These are the activations of a small neural network, seen along a few directions. Each row is one input.
Each table varies a few parts of the input and shows all the possible inputs, shuffled.
A made-up example of a description, with smaller parts first: one of 6 places along a line, together with either a single point or one of 11 places around a ring or (one of 3 separate values, together with one of 5 places around a ring).
Shared parts are said once, and a part with two or three values counts as separate values.

Other details of the inputs shift rows strongly along two fixed directions, in all tables alike. That doesn't count.

Rows:
r1: [ -4  26 -32  71 -35  -4 -14  35  17  17  -7 -42   5   1]
r2: [ -6  25 -31  73 -32  -3 -10  36  18  15   1 -42   3   1]
r3: [-14  26 -30  79 -29  -1  -4  39  18  16   5 -39   0  -3]
r4: [ -8   1  16  -5  43  52  -6  -6  -9 -27 -22  39 -24  14]
r5: [ -4  -9  18 -16  16  15   9  -1  -3  -7   4  24  -8   6]
r6: [-13   2  17   0  57  64   1  -6 -10 -30 -22  44 -28  12]
r7: [  1  25 -12  52 -63 -28   1  57  24  24   7 -40  12  16]
r8: [ 10 -25   0 -37 -27 -38   0 -26  -3  17  19 -15  21 -19]
r9: [  5 -16  -1 -10  24   9  -2 -26  -8  -4  -6   8  -7  -9]
r10: [ 10 -18  21 -36 -22 -31  15  -5   3  11  19   4  11   0]
r11: [-16  42 -13  63 -27  25 -26  51  14   4 -32 -15  -9  25]
r12: [ 15 -19  21 -49 -34 -43   6  -7   0  18  12  -5  17   2]
r13: [  2  -6  17 -29   8  15  -8  -8  -8  -9 -16  19  -5   9]
r14: [-12  28  -6  -7  65  33  -3 -11 -14 -39 -19  32 -18   6]
r15: [ 12   6  -6 -41  -1 -46  19  -7  -5  -4  23  -7  21  -7]
r16: [-17  26 -28  78 -31  -2  -7  38  19  16   7 -38   2  -4]
r17: [  7 -25   1 -30 -16 -29   3 -25  -3  12  20  -8  18 -19]
r18: [  5 -21   2 -17   1 -16   6 -25  -2   5  17  -2   6 -16]
r19: [ 23 -19  18 -48 -31 -42  10  -5  -1  19  10  -8  18   5]
r20: [ 17 -24  19 -38 -23 -39  27  -1   3  16  29  -4  16  -1]
r21: [ -6  -5  20  -9  37  32   9  -6  -5 -15 -10  34 -19  10]
r22: [  3  -4  16 -14  34  31  -3  -7  -9 -16 -25  31 -21  15]
r23: [ 11 -23   1 -36 -28 -36   0 -26  -4  17  19 -16  24 -20]
r24: [ 10 -13  -4 -14  22  11  -6 -27  -8  -3 -13   4  -5  -6]
r25: [ -9  27  -9  -6  75  40  -2 -12 -18 -42 -25  35 -24   8]
r26: [  8 -17   1 -24  -2 -15  -4 -28  -5   8   2  -5   7 -13]
r27: [ -8  25  -9  48 -67 -27  -5  55  22  24  12 -35  15  12]
r28: [  4   3  -3 -49 -14 -54  16 -10  -6  -2  32  -6  27 -13]
r29: [ 16 -15  17 -32  -7 -16  10  -5  -2   5   1   7   6   7]
r30: [ -9  20 -29  57 -62 -26 -14  35  17  24  11 -51  21  -8]
r31: [-12  -2  -3  11  61  64 -11 -27 -13 -31 -23  32 -27  -5]
r32: [  2 -25   2 -22 -11 -23  15 -21  -3   9  33  -9  17 -23]
r33: [ -1 -10  -2   2  45  32  -2 -26 -10 -15 -10  20 -19  -5]
r34: [  4  -2  15 -18  34  32  -9  -8 -10 -14 -31  29 -21  17]
r35: [-21  44 -34  94  26  67 -37  29   5 -12 -53  -9 -33  15]
r36: [ 11 -20  20 -45 -34 -37   9  -4  -1  12  19  -3  21  -2]
r37: [-23  49 -13  85  10  60 -28  52  13 -12 -48   3 -30  31]
r38: [  5  -9  17 -18  16   9   7  -5  -5  -7  -5  21 -11  11]
r39: [ 11 -21  20 -33 -17 -32  25  -2   0  13  24   3  11  -1]
r40: [-10  21  -6 -20  50  22  -1 -12 -16 -36  -8  26  -6  -1]
r41: [  6 -24   2 -25 -13 -27   7 -24  -1  11  27  -7  15 -20]
r42: [ 12 -26   0 -20  -5 -27  21 -21   0  13  29 -11  13 -19]
r43: [-10  23 -28  64 -49 -18 -15  34  19  22   1 -46  11  -4]
r44: [-10 -12  -1   1  45  36   2 -25  -8 -16  -2  23 -16 -11]
r45: [  2  -9  18 -26  10  10  -2  -6  -4  -6  -9  22  -5   7]
Description of these inputs: one of 5 places along a line, together with either a single point or (one of 2 separate values, together with one of 4 places along a line).
Q: Changing only the place on the line of 5 turns r3 into r32. The same change can be made to r22. Which row results?
A: r36
Q: Which other rows does r29 become when the choice among 2 separate values takes its other values? List them by row number.
A: r1
Q: Which other rows does r40 become when the place on the line of 5 takes its other values? List them by row number.
A: r14, r15, r25, r28

Rows:
r46: [ 30  -5  -1 -26  23  33 -11 -10 -14 -13 -31  -4 -11  16]
r47: [-16  10 -43  59 -36  -2 -33  -2  10 -11  23 -30  10 -28]
r48: [-15   8  26  -9  42   8  32  -5  14 -14   4  23 -10   5]
r49: [-17  35 -19  43 -29  12  27  64  13  17  11 -13  13   7]
r50: [ -4  -7  21  -9  40  48  30   7 -29 -17 -11  23 -13  -2]
r51: [-45  24   1  45 -45  -9 -19  44  -1  11 -11 -23  -4   4]
r52: [ 30 -36  17 -26   3  17  23  -9  -7   3  18  -1  -2   7]
r53: [ 29 -34  11  18  40  40   5 -17   6  -6 -14  32 -30  14]
r54: [-13  12 -34  73   0 -23   3   3  14  13  37 -33  -3 -25]
r55: [ -3  15 -17  49 -21 -18 -13  20  21  41 -41 -35  -3  16]
r56: [ 35 -17  -5  -5  36  24 -14 -27   1 -16 -49  21 -25  13]
r57: [ -5  15  -4  54 -36  21  20  44   8  29   0 -35   0   8]
r58: [ 10  -1  22 -79 -25 -92  31 -21  12  16  22 -18  35  -9]
r59: [ -4  32   4 -26  35  27  14 -11  -4 -24 -33  18   9  13]
r60: [ 19 -47  22 -20   5  13  31 -17   4  30   1   3  10  -6]
r61: [ 14  27  -4 -13  52  26  -7 -18  -3 -50 -34  36 -16  28]
r62: [-16  -8  18  -2  36  13  30   5 -17 -11  -8  21 -25   0]
r63: [ 24 -50  25 -69 -66 -35   0 -26  -9  21  38 -17  33  -8]
r64: [  6   5  -9  39 -36   5  14  55  -4  -4  13 -32   9  14]
r65: [ 23  26 -26  40 -41 -16 -17  26   6  11 -17 -37  -9  24]
r66: [-10   8  20 -22  26  54 -19 -10   4 -45 -11  32   3  15]
r67: [ -9 -13 -16   7  46  37  26 -28 -11  -9  18  -4   4 -43]
r68: [ -9  -6   0  65 -20  -8   9  36  33  43 -10 -33 -11   5]
r69: [  8  30 -62  59 -10 -18 -23   4   6  -7   4 -47   8 -16]
r70: [-42  -5 -14   6  39  27 -18 -46 -10 -14  -1   9 -10 -40]
r71: [ 14   5   8  -9  37   0 -15 -24 -11   5 -27  13 -31  16]
r72: [-25   9  15 -17  36  17 -24  -5  -4 -19  -3  56 -24   2]
r73: [  0  -9  -9  50 -58  23 -35  28  23  19 -16 -27  15  14]
r74: [-13 -12  18   5  52  46  20 -14  -8   1 -18  25 -44  10]
r75: [ -4  22 -25  44 -24  18   8  67  13  -3  17 -16   7  23]
r76: [ 24 -19  17 -83 -39 -68  31  -8 -27  24  16 -25  42 -17]
r77: [ 13  -8   3 -10  45  51  -3 -24  -5   5 -60  14 -12   8]
r78: [ -8  12  18 -12  27  36 -18 -17   9 -48 -11  46 -11  12]
r79: [ -5   9   2 -54  27 -29   8  -1  -7   4  -5  13  -2   0]
r80: [ 24 -43  23 -58 -57 -45  -4 -31  -4  15  37  -1  13  -8]
r81: [ 24 -21  -4  52 -26  16   1  34  25  23   1 -34   6  14]
r82: [-29  29 -12  41  -8  -8  18  56  16  18  13  -9  -8  11]
r83: [ 15  17 -14  53 -24 -34 -24  20  25  36 -30 -29  -7  13]
r84: [-27 -10  25 -12  16  28 -18 -22  -7   5 -18  19 -29   2]
r85: [-27  -5 -16  15  38  16 -28 -53  -9 -17  10  23 -16 -33]
r86: [  8  20 -61  39 -14  -4 -17   5   3  -5   4 -59  26 -17]
r87: [ -9   8 -35  -7  64  42  -1 -44 -22 -21 -24  -2   2 -30]
r88: [-18  -9  21 -14   5  58 -13 -17 -18   0 -23  21 -12   1]
r89: [-15  -2   3  43 -45  28 -23  22  19  34 -25 -19  12  -2]
r90: [ 16 -46  25 -76 -68 -50   7  -9 -21   2  40 -11  41 -14]
r91: [-20  17   0  50 -42  -5 -32  16   7  26  -2  -7 -15  13]
r92: [-19  43 -15  41 -16 -20  -8  45  -8  11 -30 -35  -7  14]
r93: [-19  -8  18 -55 -12   6   1   0 -12   1  13  26  20 -10]
r94: [ -2  12 -33  12  74  10 -18 -55 -19 -18 -13  15 -17 -20]
r95: [ 18 -14   1 -31  11  -9  26   7   1 -16  32  32  -5   5]
r96: [ 35 -63  24 -51 -61 -56  -5 -33  14  23  25   0  23 -20]
r97: [  3   2  30 -30  20   9  41  -5   7  -8  17  14  18  -1]
r98: [-31  -8 -14  -3  30  45 -14 -42 -14 -12   4   5  11 -44]
r99: [  8  41 -35  16 -31  -8 -13  58   9  -2  -7 -30  17  21]
r100: [ 18 -38  25 -64 -60 -63   3 -14 -15   0  42   0  25 -15]
r101: [ 39 -10  -2 -80 -32 -82  13  -4  -4   8  37  -2  28  -3]
r102: [ 44 -48  23 -45 -33 -50  30 -19  -4  22  52 -10   6  -3]
r103: [ 15 -12  11   2  32  24  15   6 -17 -31   2  28 -27  11]
r104: [-11   1   0 -21  14  29 -22   2  -3 -35  -2  48 -16   8]
r105: [ 11  22  -1 -23  48  42  -2 -13  -3 -48 -36  23   1  28]
r106: [-27  18   7  24 -51   8 -14  46  -8   8  -7 -24  14  -5]
r107: [-23   0  23   2  38  29 -28 -13 -25 -27 -21  49 -33   6]
r108: [  6  -4   8 -37  18 -14   7 -25 -12  16 -22  -1 -16   4]
r109: [ 15 -20  34 -48 -21 -84  42 -16  19  14  58   5  22  -5]
r110: [-19  13 -33   2  77  25  -7 -47 -16 -18 -26   5 -19 -27]
r111: [ 34 -60  31 -29 -19 -67  26 -28  14  45  36   0   6 -11]
r112: [ 13  23  18 -33  29 -37   3 -22   4 -12  -4  20   0   9]
r113: [  5  14   6  -8  45  -2  -9  -9 -28 -18 -31  25 -25  13]
r114: [-25  -8 -15  22  79  40  15 -38  -9 -16   5  12 -25 -31]
r115: [-10   3   3  60 -46 -15 -37  21  31  34 -13 -13  -9   1]
r116: [-33  46  -2  57 -36 -13 -25  27  24  -3  -2   3   4  17]
r117: [ -2  -8  13 -21  30 -20  21   2   0  -1  28  38 -13   4]
r118: [  4  13 -44  78 -10  -3   3  17  19  -8  32 -40   1 -30]
r119: [  4  26  -9  51 -27 -11  18  37  28 -15  18  -8   4  21]
r120: [ 14   3  19  -8  33  35  23   3   6 -35   9  20   4  16]
r121: [ -3  -6  16   9  43  10  15  -2 -19 -12   2  36 -31  12]
r122: [-15  23 -16  19 -49  13 -25  53  11  -5  10  -9  19   8]
r123: [ 36 -21  -4 -15  26  31 -13 -18   0  -2 -44   3  -3  14]
r124: [  1  34 -17  36 -30  12  -5  34  -4  27 -33 -39   2  13]
r125: [-16 -15  39 -67 -33 -62  12 -25  14  10  35   1  31 -14]
r126: [ 14 -32 -23  -7  29  17  19 -36 -11 -14  40 -12  15 -28]
r127: [ 42 -22   6 -68 -32 -75  14 -13 -22   1  22 -13  22  -1]
r128: [ -8  48 -27  29 -16 -39 -13  40   8  13  -7  -7   0  20]
r129: [ -5 -17  38 -78 -54 -48  20 -18   8  11  37  -3  52 -20]
r130: [-48  36  -8  31 -38 -13 -22  53  18  17   4 -12   0   3]
r131: [  5 -10  18  14  47  28  10 -18  -8   1  -6  35 -44  13]
r132: [ 18   7   3 -22  50  44 -13   4 -29 -39 -38  12 -15  15]
r133: [-19   9 -46  55 -42  14 -31   9   8  -5  18 -44  27 -29]
r134: [-13  47 -33  17 -22   1   2  45  -1  15 -18 -15  19  19]
r135: [-12 -41  26 -24  -6  -4 -10 -33   9  26 -16  15  -4 -11]
Q: Changing only one part turns r77 into r60. The same change can be made to r79. Which row results?
A: r82
Q: Changing only one part turns r109 into r116. The same change can be made to r49. Which row results?
A: r93
Q: Changing only one part turns r125 into r48. The same change can be made to r51. Which row results?
A: r62
Q: What do these inputs look like to the network?
A: one of 3 separate values, together with one of 5 places around a ring, together with either a single point or one of 5 places along a line
Q: Which other rows does r131 become when the choice among 3 separate values takes its other values? List them by row number.
A: r71, r91
Q: Which other rows does r128 become when the place on the line of 5 takes its other values? List them by row number.
A: r71, r83, r112, r113
Q: List by row number the other rows that have the choice among 3 separate values and the place on the ring of 5 in common with r59.
A: r76, r77, r87, r124, r134
Q: List by row number the other rows that have the choice among 3 separate values and the place on the ring of 5 in common with r108.
A: r55, r58, r79, r92, r110
